[157 132 145 135 102] ans = 157
[101 146 118 136 116] ans = 101
[153 114 140 156 124] ans = 153
[144 114 125 109 153] ans = 144
[155 107 124 156 131] ans = 155
[156 124 105 146 142] ans = 156
---
[103 142 125 131]: 125
[120 131 126 148 150]: 148
[111 112 130  98]: 130
[123 152 114 108 112 130]: 112
[ 98 154 100 151 102 115]: 102
[108 150 157 129 153]: 129
[109 118 152 140 151]: 140
---
[[131 128 135 134]
 [128 152 118 125]] result: 152

[125 121 102 112 124 128 133] result: 124

[140 108 137 102 119] result: 137

[[111 113 116 113]
 [134 155 140 118]] result: 155

[[153 110 114 117 106 118 147]
 [136 140 112 128 116 140 125]
 [123 144 113 132 127 141 117]] result: 127

[[140 140 149 148]
 [145 138 141 140]
 [145 156 141 142]] result: 156

[[110 130 128 119 138 148 122]
 [134 121 104 106 111 107 120]
 [135 113 123 132 114 109 134]] result: 114
---
127,104,139,138,136,129,112
115,135,123,116,117,128,123
136,121,108,117,152,123,134
Out: 116, 152

125,113,114,142,153,150,129 Out: 142, 153

133,120,137,106,120,125,142 Out: 106, 142

147,140,103,128,126,123,117 Out: 128, 147

114,139,118,131,132,112,104 Out: 131, 139

137,150,129,130,111,135,104 Out: 130, 150

150,130,144,154,138 Out: 144, 154
---
[113 103 104  99 110] gives 113

[[118 150 122 107 119 118 124]
 [102 104 123 115 149 102 158]
 [137 109 131 145 148 134 142]] gives 118

[131 142 156 114] gives 131

[126 122  99 140 132] gives 126

[[137 116 114 104 107 136]
 [127 129 128 128 107 139]] gives 137

[143 131 136 152] gives 143

[112 127 151 117] gives 112
---
[121 111 100 129] 121
[102 155 133 111] 133
[120 121 129 102] 121
[142 140 152 144] 144
[102 126 145 146] 145
[135 140 152 125] 140
[113 102 137 129] 129
[101 133 112 111] 112
[104 151 126 115] 126
---
134,133,124,128,128
103,141,126,144,149
139,127,125,150,148
value 128, 139

152,148,149,118,129,123,121 value 121, 152

153,126,101,103,131,155 value 155, 153

138,132,143,147,133,111
130,120,132,137,136,145
129,131,152,137,150,147
value 111, 129

126,134,125,103 value 103, 126

107,104,105,138
124,158,141,146
value 138, 124

110,109,106,148,128 value 128, 110

129,145,129,144,129
141,128,141,130,147
135,151,135,132,128
value 129, 135

145,116,128,128,106,122,121 value 121, 145
---
[152 123 114 142 108 117] → 108

[[110 118 139 142 146 138]
 [137 106 104 117 130 121]
 [121 137 132 123 122 128]] → 104

[100 147 128 115] → 100

[109 129  98 139] → 98

[122 128 102  99 146 101 137] → 99

[139 148 124 149 155 110 104] → 104

[[107 146 131 125]
 [106 145 129 123]] → 106

[[122 138 123 128 130 130]
 [116 126 132 128 107 151]] → 107

[119 149 151 145 114 131 125] → 114

[111 134 106 113 115 124 118] → 106
---
[[124 124 131 130 119 129 135 131 140 113 138 125]
 [125 124 121 124 119 142 121 124 111 126 126 120]
 [134 142 122 129 120 135 135 140 130 123 133 139]
 [123 137 124 147 113 141 126 109 128 143 135 137]
 [121 138 126 148 111 140 128 104 123 142 136 139]
 [121 137 127 148 109 140 126 106 127 143 132 143]
 [116 132 113 129 119 132 122 141 135 139 116 132]
 [122 107 117 125 124 118 132 125 142 129 119 115]
 [121 138 127 145 112 137 129 100 125 146 135 142]] yields 125

[[131 133 126 124 137 134 134]
 [125 142 123 145 115 106 114]
 [127 115 134 145 132 124 134]
 [102 142 114 130 118 115 132]
 [103 131 135 134 114 120 137]
 [103 121 135 122 127 138 137]
 [120 117 134 134 132 110 137]
 [138 130 117 137 129 106 123]
 [137 135 115 144 140 127 129]
 [107 122 116 142 140 138 113]
 [138 116 122 133 131 115 124]] yields 134

[[113 139 127 124 129 116 142 129 130 129 130 124 124 120 145 127]
 [126 148 127 133 136 139 133 123 127 135 122 118 124 129 136 126]
 [124 134 121 132 125 126 132 121 138 126 121 117 129 129 138 126]
 [119 137 136 136 132 148 140 122 129 120 116 119 119 132 142 126]
 [119 145 133 122 122 123 144 116 132 130 116 118 119 123 125 133]
 [123 137 120 132 130 125 130 126 131 128 125 121 128 130 134 123]
 [118 135 119 135 137 122 128 124 132 129 121 115 127 126 139 126]
 [102 143 145 119 129 129 141 122 134 124 120 112 120 135 151 131]
 [114 143 121 134 133 113 139 146 121 128 122 132 124 137 132 129]
 [119 139 116 134 132 120 123 124 133 130 129 119 123 128 133 124]] yields 127

[[126 120 130 128 127 127 121 124 125 129 127 122 128]
 [133 130 129 127 128 129 127 122 130 126 126 132 125]
 [131 119 115 128 128 127 138 132 122 136 128 123 124]
 [131 125 131 128 126 126 129 118 130 131 126 128 138]
 [129 127 124 128 125 125 119 126 120 131 129 115 103]
 [126 119 125 128 129 131 127 133 115 130 127 112 116]
 [130 119 126 128 129 130 140 133 126 133 129 126 134]
 [133 124 141 128 128 129 128 123 139 129 129 140 142]
 [123 122 133 128 128 127 130 129 130 131 128 129 135]
 [133 125 138 129 127 130 125 121 125 125 128 124 124]
 [134 121 132 128 128 133 131 131 126 132 131 124 120]] yields 128

[[124 126 132 120 134 128 125]
 [111 110 131 135 120 114 131]
 [125 127 122 133 128 133 127]
 [126 122 140 121 117 109 124]
 [124 126 132 122 135 128 126]
 [137 131 148 110 114 105 119]
 [126 126 122 131 130 131 126]
 [126 128 122 133 128 133 127]
 [140 134 149 107 114 104 117]] yields 125

[[141 123 128 119 125 136 107]
 [153 147 109 141 135 125 118]
 [133 133 126 115 107 138 134]
 [139 149 130 117 119 122 113]
 [129 127 130 133 113 136 141]
 [141 135 125 122 139 115 150]
 [138 144 120 130 102 142 144]] yields 107

[[131 126 127 130 131 121 145 134 124 124 128 132]
 [140 119 138 127 114 132 113 109 125 120 130 119]
 [132 117 141 116 112 111 107 119 153 133 139 117]
 [133 135 120 148 134 149 115 142 125 135 140 130]
 [134 124 124 118 131 110 146 132 121 126 125 121]
 [130 127 125 115 124 104 123 128 136 142 127 108]
 [122 122 138 123 122 129 125 120 136 122 134 131]
 [126 128 128 129 120 128 139 127 121 126 125 129]
 [120 131 126 111 120 125 143 115 113 126 123 121]] yields 132
---
[[126 129 107 152]
 [140 134 133 116]
 [103 116 109 152]]: 140

[[133 124 120 122 126 120 122]
 [156 119 125 120 123 133 116]]: 133

[[104 128 139 124 112 128]
 [ 98 124 136 120 110 128]]: 104

[[151 125 124 133]
 [123 109 123 120]]: 151

[[142 126 130 143 158]
 [130 130 132 106 102]
 [117 142 139 156 135]]: 130

[[103 107 113 121]
 [115 114 144 111]
 [104 108 113 121]]: 115

[[136 135 101 139 100]
 [119 118 109 142 111]
 [112 113 128 129 124]]: 119
---
[[128 120 148 118 113]
 [139 147 106 135 113]] ans = 147

[[126 129 126 128 127]
 [128 128 128 128 128]
 [119 140 106 126 117]] ans = 128

[[126 151 143 142 127 129 124]
 [110 129 104 104 108 122 105]] ans = 129

[[125 145 112 131 144]
 [106 110 115 122 121]] ans = 110

[[130 120 149 146 135]
 [151 118 152 132 131]] ans = 118

[[134 131 131 133 147 129]
 [127 131 128 103 112 133]] ans = 131

[[121 156 129 119 114 113]
 [134 139 123 119 122 121]] ans = 139

[[133 145 150 120 112 122 125]
 [139 138 125 137 133 137 135]] ans = 138
---
[[139 104 120 126 131]
 [121 132 133 138 114]
 [128 127 128 128 129]] => 126

[133 115 105 138] => 105

[[127 130 133 131 119 118]
 [137 128 143 157 123 112]] => 119

[[129 134 119 115]
 [125 141 102 155]] => 119

[116 137  99 109 150 106] => 150

[127 107 131 108 134 113] => 134
---
[141 125 107 144] value 144
[143 118 153 110] value 110
[131 154 104 130] value 130
[107 137 112 135] value 135
[108 119 117 157] value 157
[128 125 154 136] value 136
[141 119 108 102] value 102
[114 135 134 100] value 100
---
array([130, 117, 133, 157, 140, 142]) --> 133
array([111, 147, 143, 139, 107, 136, 102]) --> 143
array([153, 114, 107, 134]) --> 107
array([133, 128, 124, 142, 111, 132, 153]) --> 124
array([105, 129, 117, 122]) --> 117
array([118, 125,  99, 138, 106, 154, 126]) --> 99
---
[[115 148 121 135 148 153 117]
 [137 121 126 130 123 119 130]
 [129 122 134 127 118 124 131]] → 130

[[115 109 156 123]
 [136 124 147  98]
 [128 105 143 103]] → 98

[[105 125 132 128 106 104]
 [106 116 107 115 113 102]
 [106 118 111 110 115 104]] → 102

[[115 135 130 121 141]
 [111 128 136 121 147]
 [106 137 131 140  99]] → 147

[[108 123 103 148 124 153 136]
 [110 152 129 112 121 102 157]
 [136 126 142 121 129 130 118]] → 157

[[124 124 127 116 145]
 [132 137 126 137 113]
 [121 151 111 106 129]] → 113

[[113 115 120 135 112 153]
 [104 106 129 132 108 145]
 [156 155 154 111 153 144]] → 145
